[[127 121 132 109 133 148 108 139  91 160 103]
 [127 136 124 147 121 113 126 143 123 166 121]
 [129 128 122 134 129 119 145 120 159 108 137]
 [130 131 150 117 131 135 123 128 150 132 126]
 [131 128 102 121 122 148 124 128 121  54 109]
 [130 124 126 111 118 187 149 118 122 151 166]
 [125 135 114 134 110 138 144 122 139 114 108]
 [134 133 131 145 128 161 146 127 121 112 124]
 [135 121 121 101 136 128 112 122 131  79 112]
 [130 140 109 121 118 116 153 131 133  88 108]] => 137

[[156 161 140 156 171 114 171 145 124 161 171 130]
 [106 100 126 106  87 158  87 119 145 100  87 138]
 [158 163 141 158 174 113 174 146 124 163 174 130]
 [155 161 140 155 171 114 171 145 124 161 171 129]
 [157 162 141 157 173 114 173 146 124 162 173 130]
 [ 98  90 124  98  72 167  73 115 150  90  73 141]
 [105  98 126 105  84 160  84 119 147  98  84 139]
 [117 113 130 117 104 152 104 126 144 113 104 139]
 [113 108 127 113  99 151  99 123 142 108  99 137]
 [156 161 140 155 171 114 171 145 124 161 171 130]
 [155 159 139 154 169 115 169 144 124 159 169 130]
 [156 161 140 156 172 114 171 145 124 161 171 130]] => 130

[[176 191  97  97 118 105 119 119 155 177 112 191]
 [ 99  87 168 168 149 162 149 149 118  99 155  87]
 [173 187 100 100 119 107 120 120 154 174 113 187]
 [ 95  81 173 172 152 165 151 151 116  94 158  81]
 [175 189  99 100 120 107 120 120 155 175 113 188]
 [174 188 100 101 120 108 121 121 154 175 114 188]
 [169 181 102 103 120 109 121 121 151 170 115 181]
 [171 184 102 102 120 108 121 121 153 172 115 184]
 [175 188 100 100 120 107 121 121 155 175 114 188]] => 187

[[105 107 112 129 142 117 145 101 110 105  99 118 125 110]
 [ 99 154 145 151 171 149 157 135 118 147 143 131  85 150]
 [148 134 116 121 114 148 117 118 129 145 135 132 160 138]
 [100 125 137 131 110 153 134 127 111 139 125 149 106 116]
 [138 126 127 172 118 133 157 139 134 109 117 103 137 143]
 [113 134 157 110 111 125 105 145 118 120 132 106 121 142]
 [116 162 154 169 140 153 155 144 113 145 149 144  84 136]
 [156 118 113 124 163 115 106  97 124 123 104 114  96 129]
 [152 126 119 157 152 149 125 120 116 123 173 127 128 121]
 [145 140 129 164 152 146 151 152 111 153 187 133 110 132]
 [139 147 123 130 102 157 123 153 115 141 127 139 130 126]
 [125 139 120 149 179 152 141 123 118 144 186 107 116 148]] => 138

[[107 100 105 108 142 127]
 [ 82  58  79  84 173 128]
 [146 168 150 147 110 129]
 [108 102 107 108 143 128]
 [147 167 148 144 109 127]
 [103  96 103 105 144 127]
 [107  88 104 107 149 127]
 [151 158 155 151 110 127]
 [148 166 150 147 110 127]
 [150 173 156 150 104 127]] => 129

[[107 125 134 122 123 123 153 106 128 119 124 140 152 124 148 135]
 [191 136  98 141 153 166  87 151 117 141 150 113  78 140  93 122]
 [178 142  96 143 161 157  90 167 120 126 170 109  91 145  95 109]
 [102 117 122 142 114  93 159 101 120 127 111 132 156 149 134 152]
 [116 126 186  66 118 153 100 157 158  97 120 130 120  57 145  83]
 [112 131 131 128 107 112 138 121 130 133 122 124 157 117 143 141]] => 109
---
array([[144, 105, 130, 137, 172],
       [ 92, 130, 109, 123, 102],
       [100, 111, 180,  57, 119]]) out 144

array([[154,  58, 169, 103, 117, 157, 145],
       [157,  54, 170, 103, 119, 158, 146]]) out 154

array([158,  58, 133, 141, 202]) out 158

array([[133, 105, 101, 145, 103, 103, 102],
       [160, 122, 122,  80, 119, 122, 124],
       [188, 135, 137,  88, 134, 135, 135]]) out 133

array([143,  75,  90,  96, 141, 123]) out 143

array([189, 126, 123, 148, 128,  83]) out 189

array([[152, 187, 110,  83],
       [116, 144, 144, 117],
       [152, 187, 110,  83]]) out 152

array([128, 117, 199, 108, 148, 112, 111]) out 128

array([[113, 181, 157, 119,  94],
       [118, 164, 148, 122, 106],
       [120, 159, 145, 123, 109]]) out 113
---
156 122 109 119 140
138 139 80 179 169
143 136 68 195 132
: 143

173 98 164 92 84 70 176
114 93 134 144 161 112 106
147 115 143 112 109 103 149
: 147

185 180 96 163 95
195 182 90 169 99
184 181 96 166 90
: 184

111 74 100 175 128
102 138 65 126 146
124 77 132 126 124
: 124

156 133 135 96 136 135 133
167 81 79 135 77 75 76
108 109 109 152 104 106 111
: 108

128 119 133 146 102 99 67
125 115 135 134 101 104 65
127 118 133 141 102 101 66
: 127

122 110 122 121 134 173 186
120 142 130 68 131 113 136
122 110 120 121 134 171 186
: 122
---
82 134 57 159 157 199 => 159
119 101 129 72 134 195 => 72
71 138 148 179 108 96 => 179
145 128 85 184 118 147 => 184
123 187 139 120 88 114 => 120
151 162 54 97 144 111 => 97
77 148 126 97 189 66 => 97
183 103 81 138 160 170 => 138
---
61 126 142 109 122 118 162 -> 142

157 110 150 111 200 130 119
150 116 143 143 129 188 83
180 79 105 89 136 128 120
-> 188

107 194 151 87 161 125
98 179 169 99 160 105
-> 179

134 121 91 190 145 111 119 -> 145

158 151 110 147 114 105 95
186 113 80 137 145 170 110
-> 170

90 75 169 164 89
189 103 84 91 167
185 107 91 96 161
-> 185

154 118 185 164
158 118 193 169
151 119 178 160
-> 185
---
Q: [ 59 185 159 191]
A: 185

Q:
[[131 146 131 187 116]
 [ 89 179  89  56 177]
 [172 171 172 132 150]]
A: 146

Q:
[[115 157 113 129  73]
 [155  73  97 157 154]]
A: 157

Q: [187 127 122 117 138 168]
A: 127

Q:
[[ 64  58 188 116 144 113]
 [ 95  93 138 145  81 104]]
A: 58

Q: [163  93  84  55 178 169  81]
A: 93

Q:
[[199 173  98 128]
 [147 132 101 125]
 [156 153 134 118]]
A: 173

Q: [113  94  64 171 178 121 125]
A: 94
---
[[123, 152, 139, 111, 148, 181],
 [100, 95, 152, 97, 98, 125],
 [168, 116, 169, 120, 138, 103]] Out: 181, 169

[200, 88, 134, 53] Out: 200, 134

[139, 153, 157, 193] Out: 193, 157

[143, 157, 195, 98, 90, 87, 170] Out: 195, 170

[[157, 120, 170, 155, 147, 97],
 [173, 149, 104, 128, 119, 178],
 [74, 112, 102, 104, 128, 103]] Out: 178, 173

[175, 184, 77, 97, 139, 132] Out: 184, 175
---
179 99 165 61 --> 179, 61

87 176 95 71 --> 176, 71

136 111 127 115 124
146 149 128 123 106
131 125 127 127 188
--> 188, 106

100 120 123 117 139 108 142
189 134 154 132 67 144 149
--> 189, 67

141 114 83 192 109 --> 192, 83

132 111 153 102 139 92 84
123 104 136 138 140 81 122
121 132 132 126 142 74 105
--> 153, 74

131 90 80 126 167 178
155 112 75 102 142 181
165 177 129 89 80 126
--> 181, 75

180 92 63 90 78 --> 180, 63
---
171 149 201 147 149 124
120 133 123 130 128 121
-> 123

68 112 129 122
171 127 107 140
-> 107

103 55 141 154 195 102 87
167 107 155 92 92 75 166
-> 155

172 84 73 56 188 180 71
153 103 98 87 161 157 97
-> 98

83 97 79 96 173 70
138 180 178 195 104 185
-> 178

116 187 90 107 146
148 105 141 136 118
-> 141

136 121 124 126 120 159 149
124 121 149 155 124 62 160
-> 149

152 150 143 124 125 84 114
194 157 149 182 109 123 114
-> 149

122 72 176 132 131 116 103
116 61 167 135 128 114 98
-> 167

155 133 66 120 132 91 114
172 58 137 83 126 199 114
-> 137
---
[[160, 99, 82, 115, 72, 135], [146, 113, 97, 55, 105, 130], [164, 104, 89, 152, 70, 132]] out 113
[[167, 56, 79, 183, 160, 138, 147], [132, 106, 124, 132, 152, 107, 135]] out 56
[[175, 119, 186, 87, 173], [134, 114, 121, 141, 136]] out 119
[[128, 93, 161, 115], [109, 150, 189, 139], [111, 93, 108, 95]] out 150
[[150, 71, 75, 117, 139], [153, 73, 62, 142, 160]] out 71
[[119, 99, 140, 160, 128], [144, 154, 134, 129, 64]] out 99
[[133, 136, 76, 192, 101, 97], [138, 130, 134, 119, 140, 165], [139, 129, 137, 114, 146, 178]] out 130
[[104, 94, 78, 90, 61], [53, 150, 182, 157, 183], [84, 64, 184, 176, 170]] out 150
[[91, 167, 136, 199, 165, 155], [115, 140, 137, 174, 145, 139]] out 167
---
[[127 136 127 128 127]
 [143 125  65 187 109]
 [139 123 148 106 151]] -> 139

[[127 123 132 133 139 131 132]
 [135 127 132 110  67 118 124]
 [122 142 113 144 176 130 124]] -> 122

[[127 122 130 124]
 [111 129 142 160]
 [ 70 171 114 127]] -> 70

[[ 90  80 139  53  97]
 [ 64 110 163 147  61]
 [ 68  98 147 112  55]] -> 68

[[125 126 133 115  85 121 125]
 [143  74 188 128 192 174 164]
 [128 130 126 129 130 127 127]] -> 128

[[128 130 131 122 128 107 126]
 [144 166 118  70  62 178 158]
 [139 129 151 133 128 117 133]] -> 139

[[114  74 167 126 135 114  98]
 [136 160 104 130 124 136 146]
 [122 102 150 127 130 120 114]] -> 122

[[175  76  69 105 121]
 [ 74 123  99 159 131]
 [ 76  94  92  91 138]] -> 76
